Each row below holds a small network's activations on one input, seen along a few directions.
Each table varies a few parts of the input and shows all the possible inputs, shuffled.
A made-up example of a description, with smaller parts first: one of 2 separate values, together with either a single point or one of 11 places along a line or (one of 4 places along a line, together with one of 5 places around a ring).
Shared parts are said once, and a part with two or three values counts as separate values.
(in the rows, 128 means zero)

Other details of the inputs shift rows strongly along two fixed directions, in all tables alike. That doesn't count.

Rows:
x1: [219 161 192 154 126 191  67 146 141  54 150 139 212 155 132 167]
x2: [ 88  72 103 123 110  97 126 111  93  89  92  51  75 199 209 156]
x3: [225 188 196 158 142 208 119 147 195 146 187 212 244  92  41 101]
x4: [229 171 178 144 130 186  62 144 140  51 165 132 200 164 127 138]
x5: [ 86 115  95 129 114  89 173 104 115 119 130  41  60 212 184 146]
x6: [140 141 107 148 139 129 167 148  81  82 143  36 105 233 189 189]
x7: [196 199 184 182 137 160 135 136 143  27 188  62 157 192 164 193]
x8: [229 183 182 133 122 202  68 150 159  82 158 171 213 122  87 117]
x9: [109 118 132 160 139  84 182 104 121  92 156  69  87 154 164 158]
x10: [ 65 120 118 117 146 104 147 134 167 192 101 196 103  28  72  89]
x11: [ 81  90 110 115 149 125 142 139 162 192  97 151  91 118 112  84]
x12: [ 94  72  89 108 109  77 110  91  80 105  96  54  64 204 195 139]
x13: [110 117 104 122 141  93 163 129  96 209 142 213 147  17  66 112]
x14: [ 71 101  98  75  89 123 109 113 136 212  73 206 135  41  78  69]
x15: [108 151  95 124 130 111 161 137  93 145 123 112 118 118 132 150]
x16: [ 70 143 113 116 134 116 132 137 155 154  97 136  84  93 122 117]
x17: [ 87  76  89 103 108  94 125 102  92 102  99  49  50 194 206 128]
x18: [138 121 120  91 106 125  80 110 133 156 111 167 155 102  95  91]
x19: [ 94  94 102  89 104  99  95 102 113 178  81 157 122 103 115  94]
x20: [ 93  95  91 152 151  68 200 124  65 101 135  49  69 166 187 181]
x21: [206 159 201 201 155 138 147 131 129  24 220  81 155 173 165 197]
x22: [193 211 190 157 151 218  94 184 195  92 154 167 193 132  85 138]
x23: [ 82  99  99  92  96 123 119 115 126 167  89 151 110  94 119  93]
x24: [103 102 112  93 106 128 113 118 127 152  97 142 116 104 127  91]
x25: [109 107  84 102 137 125 164 134 118 247 111 199 154  72  61  77]
x26: [100 120 146 137 154 113 129 140 153 159 134 188 110  47  94 114]
Description of these inputs: either one of 11 places around a ring or (one of 3 separate values, together with one of 5 places along a line).
Start at x25 and move only the place on the line of 5, one step at a time. The first step leads to x6. Which rows follow, in order?
> x15, x20, x13

Rows:
x27: [ 87 139  94 118 128  98 175 123 122 196 126 159 118  74  87 111]
x28: [103 101 108 153 150  82 182 117  97 109 148  50  64 190 185 160]
x29: [ 78  80  71 102 106  82 157 101  87 162 102  94  83 151 161 117]
x30: [162 151 169 161 157 155 127 153 159  92 155 134 144 126 121 146]
x31: [107 116  97  90 109 104 117 109 115 192 109 178 133  69  91  88]
x32: [107  96 120 128 123 104 119 112 113  73 113  51  67 198 195 145]
x33: [151 165 173 155 144 162 125 149 162 109 147 167 165  76  99 140]
x34: [ 79 101  75  81 107  91 126 107 105 210  93 176 113  72  92  86]
x35: [119 100 122 158 153  91 170 129  95  90 151  63  82 179 181 172]
x36: [171 140 138 133 128 157 122 141 112 114 141 130 172 141 123 139]
x37: [134 138 143 155 141 122 158 135 115 113 153 130 137 107 130 158]
x38: [109 153 129 139 140 128 154 141 150 128 134 117 109 127 126 138]
x39: [151 144 152 127 126 151  90 135 145  99 128 129 138 137 133 126]
x40: [123 122 140 123 116 134 107 121 147 116 120 125 126 137 136 122]
x41: [106 114  99  93 109 102 119 105 120 187 108 180 137  67  85  85]
x42: [127 128 131 113 121 154 109 139 145 146 108 155 143 112 108 105]
x43: [109 121 124 102 108 137 110 118 153 172 101 174 137  90  93  87]
x44: [196 174 179 151 141 192  83 160 157  74 143 139 186 151 120 147]
x45: [118 119 126 122 125 128 103 130 127 102 113 100 101 162 157 135]
x46: [ 99  84  83 123 127  81 150 112  70 110 109  43  71 204 200 158]
x47: [152 143 150 134 123 166 107 140 151 101 129 129 150 147 131 127]
x48: [157 162 166 158 157 158 133 150 168 103 159 129 140 135 120 138]
x49: [104 109 103  96 103 105 126 102 123 195 111 179 143  71  88  88]
x50: [224 173 181 157 129 187 103 142 134  76 171 141 216 146 111 154]
Describe the family of inputs behind these rows.
> one of 2 separate values, together with either one of 4 places along a line or one of 8 places around a ring
Changing only the choice among 2 separate values turns x40 into x49. The same change can be made to x47. Which row results?
> x29
Which other rows does x30 become when the place on the line of 4 takes its other values? List them by row number.
> x33, x38, x48
